These are the activations of a small neural network, seen along a few directions. Each row is one input.
In each table, some parts of the input vary, and every possible input appears once, in random order.
Descriptions start from the smaller parts, as in this example, which fits no table here: one of 2 separate values, together with either a single point or one of 11 places along a line or (one of 5 places around a ring, together with one of 6 places along a line).
Shared parts are said once, and a part with two or three values counts as separate values.
In the rows, zero is written as 128.

Other details of the inputs vary at random and push rows far along two fixed directions, the same in every table; ignore that.

A family of inputs:
r1: [144 122 173 197 137 146 157 142  88 179 114 126 121 178 124]
r2: [ 97 154  96  82 102  89  94  72 139  81 118 113 149  59 128]
r3: [103 171  97  52  99 107 100 106 158  82 137 116 141  94  92]
r4: [143  68 126  98 123 125 130 118 128 122 137 165 139 109 224]
r5: [139  75 131  89 125 132 126 120 124 128 144 159 135 106 228]
r6: [149  87 135  85 137 145 128 160 160 137 146 175 142 119 190]
r7: [139 110 153 204 154 152 153 156  85 155 120 112 102 167 128]
r8: [145 122 164 203 149 141 145 153  93 188 113 137 118 167 122]
r9: [ 97 206 125 169 113 102 119  98  91 131 104  78 115 140  24]
r10: [156  81 129  93 134 137 133 160 165 132 140 180 146 122 185]
r11: [101 190 109 168 134 113 122 100  97 141  92  79  95 121  14]
r12: [148  89 129 108 130 137 131 149 171 112 167 160 148 146 199]
r13: [140 118 153 208 146 148 149 149 101 182 118 123 100 167 127]
r14: [146  81 128  86 137 146 130 151 157 116 169 156 137 143 193]
r15: [130 109 159 206 139 127 141 111  58 176 106 120 110 154 160]
r16: [151  81 146  97 116 143 140 153 166 122 146 163 157 126 191]
r17: [142 114 173 175 144 156 156 144  74 182 116 124 109 173 118]
r18: [147  78 126 109 125 146 133 160 177 127 150 160 136 116 193]
r19: [105 167  99  70  92  99 102 109 167  75 135 114 151  90  90]
r20: [110 160  85  67 116 102 102 100 168  70 142 116 144 100  89]
r21: [108 168  79  71 121 112 109 107 167  65 124 113 136  86  98]
r22: [102 174  85  62 123 118 104 107 162  71 129 107 133  84 102]
r23: [106 162  93  77 112 100  98 103 174  67 146 110 150  92  92]
r24: [145 109 165 199 150 142 145 159  89 184 114 134 116 158 114]
r25: [151  78 129  88 114 136 138 156 156 117 153 168 141 143 188]
r26: [136 110 152 185 154 158 150 151  85 186 121 121  89 164 121]
r27: [107 192 130 156 123 111 129  93  86 136  88  83 116 131  14]
r28: [ 97 208 115 180 136 114 120  99  98 118  96  71 108 129  35]
Each input here is: one of 4 places along a line, together with either a single point or one of 6 places around a ring.
Question: The inputs of r13 and r11 match in every part but the place on the line of 4. If r28 is changed in the same way as r13 into r11, which row does it become?
Answer: r21
Question: Start at r18 and move only the place on the ring of 6, one step at a time. The first step leads to r7. Which rows follow, in order?
Answer: r23, r19, r16, r24
Question: List by row number the other rows that have the place on the line of 4 in common with r26.
Answer: r3, r5, r6, r14, r17, r22

A family of inputs:
r29: [154  81 168 182 139 144 156 162  86 164 135 135 119 181 125]
r30: [ 91 200 123 195 125 111 129  91  62 125 114  53  93 171  26]
r31: [161  86 136  52 126 145 135 162 187 132 148 193 162 120 193]
r32: [107 211 146 186 109 111 127 104  92 162  90  84 117 149   4]
r33: [146  94 136 196 162 163 161 154  91 146 129 114  89 174 161]
r34: [155 101 185 173 131 156 164 168  98 183 118 144 127 175 119]
r35: [141  89 115  90 136 146 128 149 182  82 177 153 148 131 234]
r36: [ 97 155  96  84  97  75  87  55 126  96 105 121 153  46 122]
r37: [146  80 144  74 103 120 122 122 151 141 121 191 168  73 245]
r38: [104 182  98  63 108 117 101 116 179 115 117 123 139  66  75]
r39: [106 169  74  96 119  98 102 104 180  74 116 112 137  71  80]
r40: [145  83 150 185 155 151 144 162  93 185 133 135  92 161 136]
r41: [103 180  91  98 119  93  91 101 179  75 133 112 154  82  87]
r42: [145  89 161 174 144 158 161 156  71 144 142 112 105 197 144]
r43: [144  95 150 164 165 158 154 150  66 155 139 126  93 197 146]
r44: [150 118 175 196 149 155 148 166 113 185 117 142 128 167 140]
r45: [ 94 170  76  61 121 119  97  99 155  69 140  94 112  83  98]
r46: [157  67 119  60 133 133 126 155 175 112 164 186 151 126 196]
r47: [104 172  92  88  93  87  98  98 174  79 138 113 150  99  80]
r48: [154  87 123  84 124 150 137 170 206 121 132 186 155 103 206]
r49: [ 85 179 131 185 128  97 118  45  23 142  81  59  96 116  70]
Question: What do these inputs look like to the network?
Answer: one of 3 separate values, together with either a single point or one of 6 places around a ring
Question: The inputs of r29 and r42 match in every part but the choice among 3 separate values. If r47 is changed in the same way as r29 into r42, which row does it become?
Answer: r30
Question: Change only the choice among 3 separate values in r40. List by row number the other rows that result.
Answer: r38, r45
Question: Change only the choice among 3 separate values in r35. List by row number the other rows that result.
Answer: r41, r44
